Each row below holds a small network's activations on one input, seen along a few directions.
In each table, some parts of the input vary, and every possible input appears once, in random order.
A made-up example of a description, with smaller parts first: one of 6 places along a line, together with either a single point or one of 11 places along a line or (one of 2 separate values, together with one of 8 places around a ring).
Shared parts are said once, and a part with two or three values counts as separate values.
In the rows, zero is written as 128.

Table:
R1: [133 121 210 104 133 128 108  99 127 120 174 134 171 127]
R2: [173 123 196 116 126 141 131 105 122 109 142 141 200 113]
R3: [ 87 124 106 174 189 171 201 167 175 152 124  72 146 216]
R4: [ 47  89  87 177 106 116 164 147 184 119  77 159  53  88]
R5: [125 106  64 174  94 135 141  97 157 138  54 132  59 103]
R6: [ 90 130  47 188 100 116 157 134 168 119  78 140  79  60]
R7: [103 101  84 198 117 133 161 118 126 163  76 141  17 123]
R8: [113 138 156  82 153  94  89 129  98 147 141 148 152 113]
R9: [160 157 129  66 140  96  68 150 120 131 149  98 137 138]
R10: [164 133 204 126 120 164 153 117 105 112 189 150 187 163]
R11: [170 175 118  68 140 132 112 149  85 110 166 104 152 164]
R12: [166 132 190  98 133 131 109 100 141 109 161 124 180 111]
R13: [154 133 139  67 134  99  78 153 112 140 137 111 161 117]
R14: [196 143 183 120 121 167 153 117 119 101 176 140 196 146]
R15: [127 145 135  70 155  96  91 144  82 127 172 110 132 179]
R16: [ 85 101  67 169 105 119 164 141 201 107  65 144  67  68]
R17: [154 119 215 133 126 159 132 114 103 114 175 152 188 148]
R18: [141 112 215 121 126 138 131 105 107 119 154 150 191 129]
R19: [162 157 115  64 154  98  90 143  99 115 159  99 143 160]
R20: [147 147 137  76 152  97  90 129 116 136 131 138 161  96]
R21: [ 87  93  84 183  94 133 138 100 137 152  67 146  45 125]
R22: [101 123  45 180  89 136 138  99 151 127  78 136  81  79]
R23: [125 147 148  71 141  94  68 150 102 144 162 109 127 157]
R24: [ 63 111  65 189  88 134 135 102 131 140  89 150  68 100]
R25: [ 51 119  67 197 100 113 155 139 149 132  89 155  65  80]
R26: [137 132  79 165 189 173 199 164 195 130 105  57 160 185]
R27: [140 113  63 189 116 136 164 113 145 148  62 125  32 101]
R28: [120 122 159  73 135  97  77 154  94 152 148 121 151 134]
R29: [187 130 195 127 126 163 132 114 118 102 162 141 198 131]
R30: [133 163 139  74 140 129 112 150  68 124 179 115 141 185]
Question: What is each input in this table made of?
Answer: one of 2 separate values, together with either a single point or one of 5 places along a line or one of 9 places along a line
Question: Change only the place on the line of 5 in R22. List by row number the other rows that result.
Answer: R5, R6, R16, R27
Question: Change only the choice among 2 separate values in R27. List by row number the other rows that result.
Answer: R7
Question: Change only the place on the line of 9 in R9. List by row number the other rows that result.
Answer: R2, R11, R12, R13, R14, R19, R20, R29

Table:
R31: [ 61 104  55 202 110 125 161 129 139 156  68 144  24 114]
R32: [154 134 130 138 138 145 165 142 172 100 133 116 155 122]
R33: [168 137 155 110 103 128 110 102 107 111 140 158 151  93]
R34: [122 120 142 152 136 159 174 143 141 116 139 125 131 166]
R35: [ 91 132 156 101 126 104  95 134  93 139 160 144 120 138]
R36: [137 126 165 132 100 137 118 103  88 121 156 154 129 132]
R37: [149 113 168 144 132 144 140 100 151 122 121 137 168 102]
R38: [ 92 112  29 179  95 115 141 120 185 127  46 132  49  61]
R39: [123 135 144  77 125  88  81 138 113 120 142 141 149  97]
R40: [166 144 125  70 149 104  92 148 120 134 132  97 135 134]
R41: [152 156 100 110 152 133 124 147 139 124 133  94 174 134]
R42: [118 143 113 125 152 143 142 137 112 137 145 103 147 179]
R43: [136 136 135  93 151 113 101 140 100 146 147 107 111 178]
R44: [123 101 175 159 124 154 147 110 131 141 130 141 148 143]
Question: The inputs of R34 and R32 match in every part but one. If R44 is changed in the same way as R34 into R32, which row does it become?
Answer: R37
Question: What is each input in this table made of?
Answer: one of 2 separate values, together with either a single point or one of 6 places around a ring
Question: Change only the choice among 2 separate values in R42. List by row number the other rows that result.
Answer: R41
